Each row below holds a small network's activations on one input, seen along a few directions.
Each table varies a few parts of the input and shows all the possible inputs, shuffled.
Descriptions start from the smaller parts, as in this example, which fits no table here: line(6) and (point or line(9) or (values(3) and ring(5))).
Shared parts are said once, and a part with two or three values counts as separate values.

Other details of the inputs shift rows strongly along three fixed directions, in all tables alike. That doesn't count.

A family of inputs:
r1: [ 12 -12   0 -47 -17  -7   2  -8  31   4  21]
r2: [-21  -8 -16  17  45  20   2   5 -20   8  25]
r3: [  3 -13  -2 -41   8   8  18  -6   0 -17  45]
r4: [ 10   5 -15  -1  24 -27  30  -2 -39 -26  11]
r5: [  7  -3 -13 -34  22  14  14   2  -4 -19  60]
r6: [  3  35  30  28 -10  -2  18  -8 -24 -32 -18]
r7: [ -4 -17 -11  18  -3  -3 -33  11  25  37 -30]
r8: [-15 -28 -33   5  31  19 -16   5  -7   8  19]
r9: [-18 -14  -8  25  19   4 -30   5   8  25 -31]
r10: [  7  37  44  25 -18 -11 -13  -3 -30 -16 -40]
r11: [ 30  -8  -5 -21 -39 -13  -3  -2  35 -21  10]
r12: [ 16  30  19  22 -38  -4  16  -1  -8 -16 -26]
r13: [ -7 -17 -31   2   5  15  -3   9  22  19   3]
r14: [  7 -16  -5 -28  -5   1  17  -3   8  -9  45]
r15: [ -2 -11  -8  31  -7  -1 -22   8  11  26 -32]
r16: [  3  19  33   3 -18  -2  19  -6 -23 -12 -12]
r17: [  5  11  24   0 -24  -7  20 -10  -6 -21  -5]
r18: [-17  -7   8   6   8   3 -12   1  -2  38 -20]
r19: [-40   2  20  41  35   9  -5  -7 -34  21 -37]
r20: [  7  -6 -17 -38  16  12  11   1  11 -19  51]
r21: [  3  14  18   0  10   6   2  -6 -33 -37   9]
r22: [ -8 -18 -16   1   7   1 -37   9  30  35 -26]
r23: [ 19  44  31  -3 -32 -15   4 -10   7 -20 -23]
r24: [-41 -27 -52   6  82  -8   9  11 -43   2  24]
r25: [ 29 -13   3 -37 -54 -19   3  -1  57  17   1]
r26: [ -1 -12  -8  17  -7   3 -27  13  16  32 -34]
r27: [  2  -3 -12  14 -19  -6 -20  11  48  46 -37]
r28: [ 27   8   1 -24 -36 -14   3  -2  50  -6   1]
r29: [ -6 -18 -23  14  11  12 -16   5  -6  15   2]
r30: [-20  19  24  23  11  11  22 -12 -56 -28  -2]
r31: [  3  40  30   5   4  -3   7  -7 -28 -22   4]
r32: [  8 -14 -10 -28 -12   6  18  -2   3 -10  41]
Description of these inputs: values(2) and (point or (values(3) and line(5))).
The inputs of r9 and r7 match in every part but the values(2) part. If r28 is changed in the same way as r9 into r7, which row does it become? -> r27
Which other rows does r21 become when the values(3) part takes its other values? List them by row number. -> r3, r20

A family of inputs:
r33: [ -5  12  -2  24  11   0 -22   4 -11   0 -19]
r34: [ 21 -23 -25 -72  15   3 -10   3  38 -15  92]
r35: [ -8 -81 -76 -23  19  11 -28  23  53  53  27]
r36: [-17  47  53  46 -29  14   8  -7 -21  11 -69]
r37: [-38 -25   6 -18  79  28  12 -16 -71 -27  83]
r38: [ 31  22  31  -6 -68 -24 -20  -1  55  19 -51]
r39: [-22   3  29  19  29   6   8 -13 -63 -22  13]
r40: [  3  15  -7  -6  39  12  -4  -5 -46 -54  42]
r41: [-37 -53 -39  30  29  12 -34  13  14  70 -35]
r42: [-15  31  37  22  10  21  20 -10 -38 -17  -2]
r43: [ -8  19  16  51  -5  -4 -36   8   5  29 -78]
r44: [  5  28  42   7 -17  -3 -17  -4   6  14 -32]
r45: [-10  12 -14  25   9 -20  28   4  -8  13 -35]
r46: [ 22 -58 -61 -21 -26  -7 -26  23  64  36  -4]
r47: [  2  21   5  37   5   9  17  -2 -33 -28  -9]
r48: [ 28  11   1 -52 -21 -41  49 -10 -23 -58  47]
r49: [ 24  -5 -14 -28 -26   7  14   3  36  -9  26]
r50: [-13  -3  33   6 -13   4  -5 -16 -13  18 -26]
r51: [ 32   3  -3 -32 -66 -10  11   0  64   2  12]
r52: [-45 -22 -39  42  71  37  -9  15 -25  33  11]
r53: [ 51  44  29 -51 -47 -55  43 -12  16 -70   8]
What do these inputs look like to the network? -> values(3) and (point or line(6))
The inputs of r39 and r51 match in every part but the values(3) part. If r46 is changed in the same way as r39 into r51, which row does it become? -> r47
Which other rows agree with r44 in the values(3) part? List them by row number. -> r33, r34, r38, r40, r43, r53
